A small network was shown many inputs. Here are its activations along a few directions, one row for each input.
In each table, some parts of the input vary, and every possible input appears once, in random order.
A made-up example of a description, with smaller parts first: one of 8 places around a ring, together with either a single point or (one of 2 separate values, together with one of 4 places along a line) or one of 11 places along a line.
Shared parts are said once, and a part with two or three values counts as separate values.
(in the rows, 128 means zero)

Rows:
R1: [170 119 139 117  64 122 155 158  98 150 186 100]
R2: [176  80 117  68 125 125 174 141 161 115 166 101]
R3: [ 73 142 138 172  87 149 133 177  83 114 137 137]
R4: [151 108 138 151 180  81 126 117  33 104 180 107]
R5: [161 109 181 106 180  55 121  92  96  67 149 118]
R6: [ 77 207 121 122 192 136 107 141 127 135  94 127]
R7: [171 131 138 171 179 125 154 157  72 123 135  82]
R8: [ 56 155 128  82  86 130 120 168 172 171 143 142]
R9: [175  87 178 128  76 189 127 129  94 169 178 110]
R10: [ 80 130 152 100 118 139 163 105 177  59 107 140]
R11: [ 65 137 135 167 164  94 105 133  40 138 152 108]
R12: [147  98 190 127  90 116 180 127 147  51 127 123]
R13: [ 87 135 107 133  95 154 140 177 109 185 174 116]
R14: [ 95 113 128  56 118 129 160 122 207 133 137 114]
R15: [106 177 122 186 150 138  93 171  82 137 107  68]
R16: [ 58 171 119 118 190  96  51 119 107 103 135 133]
R17: [112 161  78 180  94  92  98 101 186 188  63 211]
R18: [165 117 181 145 199 116 176 131 147  89 111  92]
R19: [201  77 168  59 103 173 128 110 142 129 150 118]
R20: [152 118  21 212 117 113 118 143 113 198  84 183]
R21: [217  93  58 215  98  97 156 109 110 170 101 162]
R22: [148  91 116 158 109 146 170 159  72  82 153 110]
R23: [ 91 136 145  77 194  73 108  73 125  77 123 126]
R24: [227 100 110 202 116  90 144  80 206 124  96 175]
R25: [ 86 145 111  64 110 211  89 121 132 179 127 141]
R26: [117 166 140  94 206 120 136 106 165  97  84 107]
R27: [125 117 113 122  90 217  74 165  94 182 152 110]
R28: [156 126 105 153 109  77 128  74 225 147  61 208]
R29: [141 123 142  48 116 197  90  90 190 127 129 122]
R30: [ 52 172 123 107  85 136 112 144 126  97 102 149]
Changing only one part turns R13 into R2. The same change can be made to R11. Which row results?
Answer: R5
What do these inputs look like to the network?
Answer: one of 5 places around a ring, together with either a single point or one of 5 places along a line
List by row number the other rows that have the place on the ring of 5 in common with R23.
Answer: R10, R14, R26, R28, R29
Change only the place on the line of 5 in R25. List by row number the other rows that result.
Answer: R6, R8, R16, R30

Rows:
R31: [140 129 178  91 170 110 137 136 106  94 167  96]
R32: [106 152  82 138 106 154 124 123 181 170  75 166]
R33: [157 126  75 211  63 140 150 186  77 162 136 156]
R34: [ 72 192 154  94 152 159  75 141  87 145 125 110]
R35: [116 108  73 111  73 139 115 128 186 159  96 190]
R36: [139 126  94 154 134  68 156  86 165  95  78 173]
R37: [107 145 135 145  92 164 140 206  37 119 193  91]
R38: [157  91 199 112 134 135 151 127 103  83 170  82]
R39: [ 59 168 137  74 145 180 116 145 138 123 127 106]
R40: [103 126  85 193 131 119  70 117 129 198 114 165]
R41: [ 57 138 141 130 166 144  62 138  78 145 162 106]
R42: [165 131  96 161 128  85 146 112 174 114  90 136]
R43: [191 105 116 167 136  83 153 114 151 141 118 149]
R44: [232  74 127 145 118 124 162  83 158 157 131 133]
R45: [ 86 137 158  87 168  94 145 107 113  43 123 111]
R46: [ 61 136 130  42 109 164 113 147 157 119 161 126]
R47: [213  85 132 175 104 108 160 102 149 138 134 138]
R48: [113 169  92 160 115 125  96 115 134 196  70 160]
R49: [109 139 160  96 163 104 146 136 127  62 130  78]
R50: [176  83 195  75 153 160 142 109 109  97 160  88]
Changing only one part turns R50 into R44. The same change can be made to R49. Which row results?
Answer: R42
What do these inputs look like to the network?
Answer: one of 2 separate values, together with either a single point or one of 4 places along a line or one of 5 places along a line
Change only the place on the line of 4 in R35. List by row number the other rows that result.
Answer: R32, R40, R48

Rows:
R51: [194  47 142 190  79 165 113 124 120 167 126 153]
R52: [171 131 146 215 132  95 139 180  92 124 128 107]
R53: [210 122 126 181 162 157 166 126  78 180 121 116]
R54: [142 113 102 107  98 137  99  38 216 130  94 155]
R55: [158 110 228  35 175 122 109  79  98  92 200  71]
R56: [165 141  87  88  87 108 151  80 235 131 119 197]
R57: [ 27 187 108  46  87 165 171 170 112  64 133 106]
R58: [230  71  91 160  61 138 158 158 153 158 175 160]
R59: [159  93 123 175 183  43 113  94 117  56 137 139]
R60: [135  75 115 213 170  72 143 141  60 122 156 107]
R61: [187  60 136 135 103 115 171  51 168 152 108 126]
R62: [ 85 179 138  43 131 147 173 112 152   4 132 121]
R63: [ 91 147 222  11 189 132  78  84 160 105 162  67]
R64: [ 89 126 100 133 198  58  92 103 168  73 107 149]
R65: [152 109  63 157  51 161 137 176 158 202 161 169]
R66: [115  77 102 171  66 173  87 135 118 212 102 144]
R67: [ 75 125  69 193 133  96  87 157  61 139 152 119]
R68: [106 116  59 102  66 141 126 164 213 185 110 189]
R69: [112 187  81 120 136 168  93 126 134 169  67 167]
R70: [160 186 109 104 153 117 128  49 162 123  59 147]
R71: [146  85 228  93 171 163 101 134  57 139 217  45]
R72: [134 157  91 166 116 167 127 141  65 201  98 140]
R73: [112 192 112 131 150  64 131 101 176  94  79 118]
R74: [ 24 142  81 151 170  79  81 136 105 131 102 176]
R75: [ 41 157 194  22 144 151  41 129 108 146 149  80]
R76: [ 85 105  99 140 106 183  64 112 195 188  80 164]
R77: [228  80 138 128  93  97 166 125 201 126 128 200]
R78: [100 195 133 213 117 117  96 173  71 155 111 154]
R79: [136 111 155 106  89 152 214 190  56  51 169  71]
R80: [ 80 164 121 105  78 186 147 199  65  67 168  98]
R81: [ 52 199  94 157 128  98 123 149 143 152  86 117]
R82: [169 131 167 190 171  66 166 133 152  96  99 110]
R83: [ 62 134 203  78 158 189  90 158  48 188 208  74]
R84: [211 124 143 141 176 116 182  89 130 140  89 132]
R85: [138 102 172  80 153 144 218 166 131  17 150  93]
Changing only one part turns R52 into R73. The same change can be made to R60. Which row results?
Answer: R64
What do these inputs look like to the network?
Answer: one of 5 places around a ring, together with either one of 2 separate values or one of 5 places along a line
Change only the choice among 2 separate values in R85. List by row number the other rows that result.
Answer: R55
Change only the place on the line of 5 in R82. List by row number the other rows that result.
Answer: R59, R61, R77, R84
List by row number the other rows that have the place on the ring of 5 in common with R74.
Answer: R57, R68, R69, R75, R76, R81
